These are the activations of a small network on made-up records, seen along a few directions, one row for each record.
After each row come some of the record's fields: PESI, MOVA, TUPUF, BENIV, TAK, LAZA, DIF, NOTOB.
A field that a record lacks is left out.
The largest differences between rows may come from other fields.
In the rows, 500 means zero.
Random noise pushes rows far along 2 fixed directions. That doesn't count. These rows show it; they differ only by the noise:
[382 657 382 532 179 599 439 659 381 388 590 595 339 542 719 217 481 457
 614 411 341 380]
[474 509 444 617 323 628 469 747 517 470 641 410 506 420 529 491 488 299
 489 563 292 533]
[450 598 575 520 322 558 444 437 460 449 487 552 545 479 500 584 500 337
 377 589 540 374]
[448 584 520 545 305 579 450 538 464 447 536 523 511 472 533 518 495 342
 432 561 457 413]

[580 461 399 556 515 662 512 715 490 460 655 365 453 477 492 302 431 605
 642 461 304 558] : BENIV: meda / TAK: degu / NOTOB: ritem
[268 542 350 494 345 541 523 468 415 327 542 611 386 487 684 456 615 351
 478 434 448 299] : MOVA: rup / TUPUF: gub / BENIV: meda / TAK: degu / NOTOB: fon
[697 395 672 571 607 498 531 751 498 707 358 292 473 480 425 432 457 715
 520 644 464 745] : MOVA: vog / TUPUF: gub / BENIV: kimum / LAZA: zimi / DIF: vez / NOTOB: fon
[433 604 609 398 462 430 461  98 395 492 424 738 493 467 447 604 486 550
 340 478 734 412] : PESI: kepef / BENIV: meda / TAK: degu
[436 528 537 571 585 471 573 562 430 478 476 436 588 407 463 569 515 439
 461 583 505 637] : BENIV: meda / TAK: degu / NOTOB: fon
[600 372 635 602 477 551 596 887 480 625 404 305 454 522 451 370 463 703
 506 566 337 710] : MOVA: vog / TUPUF: gub / BENIV: kimum / LAZA: zimi / DIF: vez / NOTOB: fon
[374 639 490 431 541 389 475 380 379 520 422 592 558 393 601 578 496 500
 499 513 693 507] : BENIV: meda / TAK: sumod / NOTOB: fon
[471 609 658 404 488 459 490 291 403 346 306 554 511 496 455 516 533 443
 281 484 630 364] : PESI: guzi / BENIV: meda / TAK: sumod
[394 528 512 482 340 498 538 570 388 359 496 650 297 724 757 207 425 668
 674 360 306 361] : MOVA: rup / TUPUF: gub / BENIV: kimum / LAZA: buli / DIF: kesi / NOTOB: fon
[556 411 504 533 488 621 611 614 623 379 559 413 585 662 493 620 410 549
 429 614 371 598] : MOVA: rup / TUPUF: gub / BENIV: kimum / LAZA: buli / DIF: gebu / NOTOB: ritem
[549 641 512 556 556 440 385 591 316 627 412 461 282 438 607 303 507 714
 571 523 583 709] : MOVA: vog / TUPUF: soz / BENIV: meda / TAK: sumod / NOTOB: fon
[567 420 508 653 632 547 587 689 592 571 540 253 614 255 426 595 513 378
 468 569 428 770] : PESI: guzi / BENIV: meda / TAK: degu
[577 491 536 407 430 472 624 350 489 371 477 611 503 754 423 477 488 615
 486 479 533 275] : BENIV: kimum / LAZA: zimi / DIF: bube / NOTOB: fon
[626 458 615 427 791 406 432 323 593 613 486 379 673 456 258 832 561 414
 356 659 706 506] : BENIV: kimum / LAZA: nef / DIF: nep / NOTOB: fon
[418 376 394 462 376 538 528 382 598 393 536 613 580 463 565 600 536 351
 432 458 474 457] : PESI: guzi / BENIV: kimum / LAZA: buli / DIF: bube
[573 548 590 501 506 513 518 726 397 664 355 491 285 611 580 121 478 933
 637 444 491 610] : MOVA: vog / TUPUF: gub / BENIV: kimum / LAZA: zimi / DIF: vez / NOTOB: fon
[571 580 506 524 415 484 458 583 379 462 456 590 308 582 641 319 424 630
 489 454 400 506] : MOVA: vog / TUPUF: soz / BENIV: meda / TAK: sumod / NOTOB: fon
[591 472 580 532 722 389 414 565 629 646 512 328 594 462 372 703 435 562
 558 658 488 640] : MOVA: rup / TUPUF: gub / BENIV: kimum / LAZA: nef / DIF: kesi / NOTOB: fon
[532 496 545 444 507 497 522 446 573 557 473 488 617 438 413 732 439 322
 414 494 631 514] : PESI: guzi / BENIV: kimum / LAZA: zimi / DIF: vez
[490 609 492 414 563 436 527 339 573 502 468 571 506 506 436 474 508 557
 526 417 721 376] : PESI: guzi / BENIV: kimum / LAZA: nef / DIF: bube
[573 306 771 650 546 450 562 683 457 588 398 272 514 307 438 654 584 365
 267 760 607 786] : MOVA: vog / TUPUF: gub / BENIV: kimum / LAZA: buli / DIF: raso / NOTOB: fon
[328 503 365 495 413 541 488 584 452 558 639 624 421 510 585 238 481 520
 607 344 357 535] : PESI: kepef / BENIV: kimum / LAZA: buli / DIF: kesi
[266 599 454 502 350 500 517 298 442 452 620 676 480 414 579 527 625 320
 374 419 568 407] : PESI: kepef / BENIV: meda / TAK: degu
[593 439 438 409 588 559 408 314 606 371 536 558 618 756 369 546 462 667
 587 435 408 280] : BENIV: kimum / LAZA: zimi / DIF: nep / NOTOB: ritem
[355 571 300 525 454 493 487 671 336 478 470 484 355 494 680 269 461 577
 604 460 384 556] : MOVA: rup / TUPUF: gub / BENIV: meda / TAK: degu / NOTOB: fon
[658 517 647 424 370 554 594 455 411 451 422 525 456 653 570 386 436 705
 485 402 426 282] : BENIV: meda / TAK: gavib / NOTOB: fon
[433 568 465 600 567 459 556 666 387 555 495 417 505 398 556 436 524 571
 541 509 513 741] : BENIV: meda / TAK: degu / NOTOB: fon
[530 514 427 485 375 616 514 719 413 445 700 440 329 694 684 121 391 691
 720 335 269 466] : BENIV: kimum / LAZA: buli / DIF: kesi / NOTOB: ritem
[468 549 504 468 489 533 554 342 593 448 437 532 534 515 607 575 529 381
 397 533 682 463] : PESI: guzi / MOVA: rup / TUPUF: gub / BENIV: kimum / LAZA: buli / DIF: bube
[639 292 461 535 648 545 474 590 651 465 627 319 635 498 306 729 553 363
 463 615 400 575] : BENIV: kimum / LAZA: zimi / DIF: bube / NOTOB: fon
[440 446 512 555 376 491 560 622 537 377 565 470 338 459 576 436 491 359
 539 446 417 498] : PESI: guzi / MOVA: rup / TUPUF: gub / BENIV: kimum / LAZA: zimi / DIF: bube
[393 589 422 438 435 455 453 498 428 622 568 548 448 392 500 450 489 377
 531 506 639 632] : PESI: kepef / BENIV: kimum / LAZA: zimi / DIF: vez
[441 485 733 584 446 481 537 532 394 555 326 372 431 434 503 550 540 401
 375 554 598 672] : PESI: guzi / MOVA: vog / TUPUF: gub / BENIV: kimum / LAZA: buli / DIF: kesi
[552 464 410 499 487 608 420 618 585 498 672 532 556 582 395 518 351 587
 667 425 354 529] : BENIV: kimum / LAZA: zimi / DIF: kesi / NOTOB: ritem
[659 542 612 434 509 489 609 368 419 459 428 571 450 661 483 411 450 730
 437 479 534 363] : BENIV: meda / TAK: degu / NOTOB: fon
[429 541 619 492 389 425 479 615 416 654 342 358 441 402 484 382 542 611
 383 603 567 726] : PESI: kepef / MOVA: rup / TUPUF: gub / BENIV: kimum / LAZA: nef / DIF: vez

Here are new rows. What are their fields?
[565 591 650 454 452 404 500 404 302 518 380 579 409 514 577 386 498 646
 404 492 628 462] : BENIV: meda / TAK: sumod / NOTOB: fon
[492 542 468 540 599 440 420 481 483 589 558 536 533 464 597 498 579 432
 548 504 638 582] : BENIV: kimum / LAZA: buli / DIF: nep / NOTOB: fon
[530 527 436 479 444 496 595 626 443 389 518 545 412 545 581 266 429 713
 625 404 368 438] : BENIV: meda / TAK: degu / NOTOB: fon
[533 500 526 484 618 495 405 398 495 621 406 373 597 378 518 667 473 486
 391 622 644 479] : MOVA: rup / TUPUF: gub / BENIV: meda / TAK: sumod / NOTOB: fon
[585 414 449 568 440 612 619 716 539 438 612 409 510 472 636 396 456 567
 621 432 255 515] : BENIV: meda / TAK: degu / NOTOB: fon
[548 489 424 463 805 529 283 486 668 691 590 290 637 408 253 751 417 570
 586 654 621 634] : MOVA: rup / TUPUF: gub / BENIV: kimum / LAZA: nef / DIF: kesi / NOTOB: ritem
[492 557 150 427 770 442 301 537 604 651 686 502 512 421 477 479 499 605
 818 428 564 597] : BENIV: kimum / LAZA: nef / DIF: nep / NOTOB: fon
[414 537 746 541 417 542 424 563 355 574 411 446 392 497 587 315 514 707
 495 518 608 577] : MOVA: vog / TUPUF: gub / BENIV: kimum / LAZA: buli / DIF: kesi / NOTOB: ritem
[547 512 626 418 419 453 521 237 496 341 394 760 555 646 458 617 516 530
 456 489 675 311] : BENIV: kimum / LAZA: zimi / DIF: bube / NOTOB: fon
[455 464 305 505 816 411 335 599 646 721 657 361 687 255 330 756 561 390
 568 525 646 655] : BENIV: kimum / LAZA: nef / DIF: nep / NOTOB: fon
[493 590 758 467 617 370 458 241 423 575 332 534 539 409 486 642 490 482
 331 696 741 431] : MOVA: rup / TUPUF: gub / BENIV: meda / TAK: sumod / NOTOB: fon
[387 537 500 567 441 466 462 452 386 592 459 490 316 416 545 311 559 579
 509 544 716 663] : PESI: kepef / MOVA: vog / TUPUF: gub / BENIV: kimum / LAZA: buli / DIF: bube
[464 475 516 517 382 452 552 441 461 487 475 571 529 354 524 500 478 426
 386 486 487 521] : PESI: guzi / BENIV: meda / TAK: degu
[567 471 544 404 534 572 407 283 556 376 504 556 586 614 330 588 481 592
 513 531 632 351] : BENIV: kimum / LAZA: zimi / DIF: bube / NOTOB: ritem
[667 285 572 564 476 662 712 760 591 433 591 327 493 650 460 425 419 429
 477 420  97 509] : PESI: guzi / BENIV: kimum / LAZA: buli / DIF: kesi
[481 472 629 454 551 538 410 402 474 530 502 431 606 538 441 538 480 543
 509 529 572 433] : BENIV: kimum / LAZA: buli / DIF: kesi / NOTOB: ritem
[684 511 588 430 462 490 558 261 461 428 389 560 569 637 471 494 383 664
 474 489 570 227] : BENIV: meda / TAK: degu / NOTOB: fon
[456 657 558 514 462 522 365 542 330 493 488 477 401 453 663 190 517 686
 635 453 516 568] : BENIV: meda / TAK: sumod / NOTOB: ritem
